These are the activations of a small neural network, seen along a few directions. Each row is one input.
Each table varies a few parts of the input and shows all the possible inputs, shuffled.
A made-up example of a description, with smaller parts first: line(6) and (point or line(11) or (values(3) and ring(5))).
Shared parts are said once, and a part with two or three values counts as separate values.
In the rows, 128 means zero.

Rows:
r1: [164  84 109 105 134 130 162 140 188  84 105  97 107 120 149 125 127  95
  57]
r2: [156 116 119  62  97 151 175 154 144 127  96  40  99 111 130 149 160  90
  86]
r3: [112 186 149 123 121 129 126 128  58 176 112 104 139 101 102 126 106 185
 177]
r4: [104 100 137 164 117 154 118 117 135 114 155 155 158 126 161 119 140 138
 134]
r5: [116 135 129 198 202  76  94  89 147 100 132 248 126 153 110  82  51 181
 141]
r6: [ 98 135 147 118  77 172 133 133  96 151 143  96 151 114 144 142 170 132
 161]
r7: [164  66 104 140 180  98 141 122 242  46 110 179  97 159 142 108 107  85
  46]
r8: [117 156 137 168 160 111 110 110  96 139 123 167 141 110 117 101  70 190
 152]
r9: [104  79 125 199 162 120 102  98 189  78 162 237 144 167 152 101 122 131
 121]
r10: [168 132 108  51  93 134 155 161 123 152 116  33  94 128 115 172 173  59
 101]
r11: [110 149 137 101  73 153 114 145  78 173 157  87 145 130 127 162 184  99
 172]
r12: [122 198 135 106 118 109 106 139  40 196 126  94 134 117  88 148 126 151
 188]
What is each input in this table made of?
Answer: values(3) and line(4)
The inputs of r1 and r10 match in every part but the line(4) part. If r4 is changed in the same way as r1 into r10, which row does it become?
Answer: r11
Change only the values(3) part in r5. List by row number the other rows that result.
Answer: r7, r9

Rows:
r13: [140 125 128  80  97 135 167 153 150 112  96  68 115 114 130 147 151 107
 102]
r14: [110 106 112 188 194  80  97 103 175  82 140 243 124 167 121  90  80 145
 124]
r15: [108 146 135 193 190  76  82  94 124  96 121 250 131 149 115  77  35 189
 148]
r16: [137 125 135  99 106 140 122 147 137 127 124  94 133 126 140 150 160  77
 121]
r17: [124 122 140  99  91 151 145 140 143 115 126  97 128 135 134 150 164  94
 130]
r18: [154 130 121  81 114 125 146 160 144 123  94  64 121 105 134 141 147  88
  94]
r19: [117 146 133 112 116 122 109 141 101 154 134 104 151 124 130 146 163 121
 155]
r20: [100 189 155 129 112 139 126 127  71 166 119 114 147 121 103 133 131 175
 190]
r21: [147  59 121 162 172 133 151 113 212  69 120 153 125 142 166 106 111 137
  66]
r22: [164  80 109 153 210  84 141 106 216  61  98 190  92 163 123 101  96 124
  64]
r23: [141 115 116 101 101 152 140 129 125 131 144  93 109 125 142 149 147  83
 118]
r24: [104 147 141 114 100 134 132 134 105 142 136 106 145 137 127 141 170 136
 162]
r25: [131  73 114 186 150 143 121 108 201  75 131 204 139 146 157 110 123 117
  77]
r26: [124 114 137  92  93 161 145 133 134 133 132 102 107 134 130 141 158  95
 120]
r27: [156 118 123 104 105 138 125 147 124 133 144  87 124 132 132 148 147  84
 110]
r28: [115 174 134 136 119 135 119 115  54 185 133 107 130 108 105 136 110 164
 180]
r29: [121 134 117 120 108 132 128 124  87 161 152 102 126 123 132 143 150 126
 152]
r30: [140 118 123  72 103 146 168 143 141 130 103  71  97 114 122 134 145 105
  93]
r31: [ 97 128 141 209 164 125  86  98 103  97 124 221 163 112 142  80  69 201
 143]
r32: [157 121 100  79 111 137 163 141 132 127 115  64 100 106 135 142 134  95
  90]
r33: [108 134 136 109 101 143 135 129  96 162 141 113 124 130 120 134 162 138
 156]
r34: [ 98  85 127 198 158 123 110 104 168  88 163 212 162 132 160  90 106 153
 126]
r35: [142  92 119 174 177  90 124 101 237  72 152 227 108 169 131  98  91 108
  98]
r36: [172 123 108  85 113 124 149 159 132 128 114  58 113 111 126 141 133  96
  83]
r37: [103 177 149 126 113 147 128 124  64 186 124 120 127 113  96 125 123 176
 185]
r38: [135 138 123 121 112 119 116 142  85 163 152 100 143 129 124 148 148 125
 143]
r39: [127 180 139 136 126 123 111 135  52 189 135 108 147 111 102 144 107 163
 170]
r40: [112 186 147 127 127 127 100 134  68 179 116 111 153 108 105 139 124 161
 182]
What is each input in this table made of?
Answer: line(4) and (values(2) or ring(5))
The inputs of r28 and r23 match in every part but the line(4) part. If r40 is changed in the same way as r28 into r23, which row does it become?
Answer: r16
Change only the line(4) part in r21. List by row number the other rows that result.
Answer: r25, r31, r34
Change only the values(2) part in r25. List by row number the other rows that result.
Answer: r35

Rows:
r41: [112 150 137 131 116 130 114 129  96 151 138 128 142 127 121 134 136 138
 161]
r42: [122 154 133 130 126 122 115 126  93 154 135 128 132 126 114 132 121 142
 155]
r43: [137 118 124 103 110 137 137 141 138 127 127  97 123 131 133 144 157  96
 116]
r44: [117 151 138 128 117 134 123 129  91 151 127 115 140 112 123 128 123 151
 153]
r45: [121 158 135 126 129 123 123 127  94 152 122 123 130 120 111 128 117 152
 154]
r46: [136  74 116 177 182 104 125 103 218  54 128 218 117 156 147  92  90 124
  78]
r47: [146 122 117 102 119 128 138 140 135 129 124  97 114 129 127 142 143  99
 110]
r48: [142 120 125 101 110 141 147 142 134 127 117  84 122 116 136 139 143 109
 108]
r49: [110 145 139 130 111 141 122 126  93 152 138 122 140 121 126 132 136 145
 159]
r50: [146 126 121  98 121 128 146 140 136 128 112  92 112 125 123 138 138 110
 108]
r51: [114 103 127 206 191  98 100  93 171  82 140 241 140 150 137  84  74 168
 121]
r52: [134 114 124 104 104 148 145 139 135 129 128  91 123 125 137 142 157 103
 113]
What is each input in this table made of?
Answer: values(2) and (point or ring(5))
The inputs of r51 and r46 match in every part but the values(2) part. If r44 is changed in the same way as r51 into r46, which row does it become?
Answer: r48
Start at r47 and move only the ring(5) part, one step at a time. The first step leads to r43. Which rows follow, in order?
Answer: r52, r48, r50

Rows:
r53: [131 105 122 101 108 139 142 137 156 115 131 110 116 146 135 144 169  86
 112]
r54: [135 111 128 105 109 138 135 142 157 115 127 105 128 139 139 145 166  86
 111]
r55: [142  86 112 185 210  87 120  99 207  59 112 228 112 150 132  81  64 148
  78]
r56: [ 97  99 137 215 174 118 103  87 168  81 150 243 152 143 151  83  83 176
 134]
r57: [112 128 136 125 100 159 134 125 107 146 141 114 132 119 135 132 144 134
 144]
r58: [109 139 147 124 103 152 132 134 110 138 124 109 147 116 134 133 147 142
 148]
r59: [149 123 119  94 132 122 158 136 155 113  99 100  97 129 118 130 127 113
  96]
r60: [157 125 116 101 134 115 144 143 142 117 104  92 114 113 128 131 114 113
  92]
r61: [162 118 112 106 135 121 149 138 140 122 112  91 109 117 128 132 118 114
  89]
r62: [122 170 131 128 122 123 110 130  60 179 138 109 140 116 109 139 121 153
 170]
r63: [143 100 115 113 110 139 132 139 143 123 144 101 127 134 146 147 161  87
 106]
r64: [156 117 114 100 131 127 155 133 149 119 110 100  94 125 121 131 119 106
  92]
r65: [137 101 117 108 107 145 138 134 152 121 141 110 114 141 139 145 162  79
 108]
r66: [111 174 140 116 118 121 120 128  75 171 126 117 128 126  98 136 132 152
 175]
r67: [104 141 139 206 188  85  84  90 128 111 146 246 145 149 117  85  59 189
 161]
r68: [114 136 138 128 104 148 124 134  98 142 133 105 151 106 140 131 139 140
 145]
r69: [114 180 144 120 120 120 113 135  74 169 120 113 140 120 101 139 127 153
 176]
r70: [124  72 116 193 177 107 109 104 213  61 147 235 133 165 150  95 105 121
  92]
r71: [154 128 125  98 135 121 151 141 156 114  95  95 109 121 122 131 122 114
  96]
r72: [118 170 134 121 116 127 116 125  70 175 137 118 126 123 103 137 124 146
 171]
r73: [105 133 142 119 101 153 139 128 112 141 129 113 135 122 131 131 151 141
 149]
r74: [139 110 119 109 110 134 129 145 144 118 136 103 131 130 144 143 158  86
 108]
r75: [117 129 134 132 105 154 128 130  97 149 143 104 147 111 141 133 141 141
 143]
r76: [119 177 135 124 122 117 106 135  62 173 128 111 144 111 108 137 120 152
 174]
The inputs of r76 and r60 match in every part but one. If r69 is changed in the same way as r76 into r60, which row does it become?
Answer: r71
What is each input in this table made of?
Answer: line(4) and (point or ring(5))
Start at r62 and move only the line(4) part, one step at a time. The first step leads to r75. Which rows follow, in order?
Answer: r63, r61
Start at r57 and move only the ring(5) part, one step at a time. The first step leads to r75. Which rows follow, in order?
Answer: r68, r58, r73
